A small network was shown many inputs. Here are its activations along a few directions, one row for each input.
Each table varies a few parts of the input and shows all the possible inputs, shuffled.
Descriptions start from the smaller parts, as in this example, which fits no table here: one of 2 separate values, together with either a single point or one of 9 places along a line or (one of 5 places around a ring, together with one of 6 places along a line).
Shared parts are said once, and a part with two or three values counts as separate values.
In the rows, 128 means zero.

Other details of the inputs shift rows strongly along two fixed directions, in all tables alike. That doesn't count.

Table:
R1: [107  93 143 140 104 134  93 159 108 126 104 128 150 119 171 144]
R2: [106  83 118 133  96 125  84 159 114 123  86 124 158  77 169 157]
R3: [ 90  79 141 110  85 121  95 156 110 136 114 135 162  79 174 151]
R4: [129 105 130 140 107 138  95 166 105 123  97 134 146 113 166 139]
R5: [135 150 112 106 160 127  72 113  98 177 136 127 136 124 105 137]
R6: [114 117 150 122 105 121 166 124 153 121 136 137 134 114 138 119]
R7: [166 186 111 148 194 129 147 119 148 150 126 108 108 157  85  85]
R8: [ 99  70 110 132  77 125 108 160  88 128  94 116 145  97 151 153]
R9: [122 154 104 105 146 137  85 112 103 172 125 138 122 120 107 142]
R10: [142 104 146 152  97 110 190 140 145  75 133 123 115 150 149 125]
R11: [128 170 149 146 163 117 221 102 179 108 168 139 101 164  99  86]
R12: [189 180 132 154 189 124 168 124 164 117 137 120  99 177 108  88]
R13: [175 185 116 149 186 124 169 101 185 112 141 113 101 151  83  94]
R14: [150 160 119  98 156 135  93 101 124 174 128 129 129 121  97 127]
R15: [132 180 135 136 165 118 211  93 173 106 173 131  89 171  84  93]
R16: [ 98  82 136 109  85 123  87 147 104 147 118 134 161  81 163 153]
R17: [153 153 109 120 153 154  59 117 103 163 116 119 142 138 111 139]
R18: [141 159 143 152 152 141 169 124 169 101 141 119 121 161 123  98]
R19: [105  97 153 164  76 100 250 136 168  57 139 113 115 145 133 103]
R20: [111  92 116 126  80 149  72 146  83 128 100 124 150 101 159 159]
R21: [ 74  83 167 146  81 105 203 142 145  87 148 144 138 120 160 122]
R22: [115  95 140 140 101 134  92 149 105 132 110 128 148 122 160 145]
R23: [121 112 135 155 109 116 171 142 135 117 117 116 134 129 131 111]
R24: [176 163  99 130 167 151  52 135  97 170 107 127 129 133 114 130]
R25: [ 86  79 160 129  67 102 196 135 151  73 155 129 131 116 153 132]
R26: [174 166 110 131 187 133  71 131 121 161 114 123 122 152 123 118]
R27: [175 151 107 119 167 131  50 121  98 170 109 124 132 145 117 137]
R28: [ 85  79 143 106  68 127 108 139 102 143 104 145 159  84 160 160]
R29: [140 157 120 106 161 136  92 120 129 170 123 130 130 113 118 123]
R30: [ 96  98 137 114  89 131 115 139 114 149 112 144 150  90 156 146]
R31: [171 156 101 124 164 130  75 121 112 150 123 118 114 154 113 133]
R32: [130  74 131 139  87 122  85 168  86 135  93 131 155 106 179 157]
R33: [ 78  78 139 121  92 116  99 162  96 134 121 138 161  89 175 152]
R34: [170 183 145 152 163 140 204  93 178  92 152 119 102 179  89  81]
R35: [144 185 138 126 172 127 185  87 165 134 153 140 102 160  80  96]
R36: [ 76  80 125 116  86 125 120 144  98 125 121 143 139  99 155 156]
R37: [104 100 127 102  87 126 110 129 115 137 122 133 141  96 144 150]
R38: [143 148  93  95 167 136  60 115 103 170 137 122 121 118  99 140]
R39: [102  79 141 148  67 107 194 139 163  54 125 120 129 109 153 141]
R40: [165 152  96 124 146 146  64 132  96 149 112 123 121 135 114 140]
R41: [137 107 148 150 112 113 154 142 143 101 125 130 131 146 156 121]
R42: [147 149 111 130 151 155  64 128 109 161 117 121 142 134 122 133]
R43: [117 101 152 149 101 127 185 135 153  70 138 123 113 152 141 125]
R44: [143 176 113 107 178 144  93 115 129 180 122 134 123 122 106 118]
R45: [198 176 124 141 182 124 141 108 141 134 134 119 104 174  94 104]
R46: [ 95 114 151 130 107 115 172 122 133 115 140 143 132 126 133 127]
R47: [145 184 128 118 162 129 181  91 170 128 157 129  95 155  82 101]
R48: [ 88  95 175 149  88  99 235 134 171  69 164 136 129 134 150 108]
R49: [129 159 101 111 165 129  89 110 105 164 144 130 117 135  99 133]
R50: [170 153 113 128 151 142  81 127 105 148 111 127 128 139 113 130]
R51: [136 151 119 111 167 127  85 125 121 161 136 126 133 118 119 123]
R52: [ 92  92 125 105  87 134 117 137 111 134 114 139 137  93 147 154]
R53: [ 90  68 128 102  74 124 101 147 105 125 120 131 148  83 160 163]
R54: [101  96 171 165  78 131 214 149 165  56 126 129 136 131 171 106]
R55: [ 86  89 138 118  95 117 111 136  96 138 125 142 152 105 150 150]
R56: [170 165  96 123 174 132  81 106 129 153 112 113 124 123  91 133]
R57: [129 170 111 118 183 136  91 120 113 176 129 138 124 128 111 121]
R58: [129 151  90 104 172 138  67 116  92 174 134 131 118 126 100 140]
R59: [178 155 134 154 158 120 211 118 173  79 150 117  85 182 105  96]
R60: [124  79 122 129  95 124  99 154 103 112 107 128 135 122 165 155]
R61: [ 72  80 138 124  94 119 103 159  94 136 116 144 158  91 174 151]
R62: [152 163 114 103 170 127  83 103 117 170 143 124 128 129  92 125]
R63: [169 180 117 142 171 152 166 102 160 103 146 116  92 169  86  94]
R64: [ 77  89 138 118  92 129 103 153 100 146 103 151 155  86 171 153]
R65: [134 177 153 144 161 120 231  96 191 107 164 142  96 165  94  82]
R66: [103 100 182 135  81 101 244 119 186  63 161 132 128 133 139 108]
R67: [154 169 136 151 158 141 213 103 190  73 165 115  90 185  91  91]
R68: [141 161  96 105 177 134  86 111 111 163 146 123 113 134  91 130]
R69: [106  79 142 151  76 110 215 139 176  41 129 121 119 114 147 132]
R70: [ 89  78 157 121  66 116 204 133 158  77 139 136 127 109 152 131]
R71: [127 119 145 151 106 141 156 134 138 101 123 127 135 131 145 115]
R72: [100  84 127 130  73 141  96 148 103 112 114 123 151 113 161 160]
R73: [156 155 101 120 162 146  48 120  96 165 119 115 121 145 108 144]
R74: [161 149 125 145 143 137 171 127 152  87 137 125  98 162 109 109]
R75: [146 158 106  99 156 131  86 108 122 163 142 120 120 124  97 133]
R76: [155 148 119 123 157 143  59 119 100 165 114 121 133 143 113 139]
R77: [130 159 102 106 162 142 100 109 115 164 129 138 111 127  97 132]
R78: [151 146 100 127 152 130  83 123  96 175 103 112 136 128 100 126]
R79: [ 99  86 130 111  95 120  76 147  95 151 121 135 159  86 158 152]
R80: [ 99 110 139 126 104 110 164 127 135 105 155 128 125 128 132 131]
Description of these inputs: one of 5 places along a line, together with either one of 2 separate values or one of 6 places around a ring or one of 8 places around a ring.
- The inputs of R56 and R39 match in every part but the place on the line of 5. If R35 is changed in the same way as R56 into R39, which row does it become? => R9
- The inputs of R8 and R23 match in every part but the place on the line of 5. If R68 is changed in the same way as R8 into R23, which row does it become? => R48
- The inputs of R36 and R57 match in every part but the place on the line of 5. If R60 is changed in the same way as R36 into R57, which row does it become? => R26
- Which other rows does R13 become when the choice among 2 separate values takes its other values? List them by row number. => R23
- A walk changes only the place on the line of 5. It starts at R4 and steps to R24. List the rest of the walk in order. => R50, R40, R74
- A walk changes only the place on the ring of 6. It starts at R42 and steps to R71. List the rest of the walk in order. => R24, R32, R41, R22
- Which other rows does R7 become when the choice among 2 separate values takes its other values? List them by row number. => R2
- Which other rows does R31 become when the place on the ring of 6 takes its other values? List them by row number. => R10, R20, R40, R72, R73
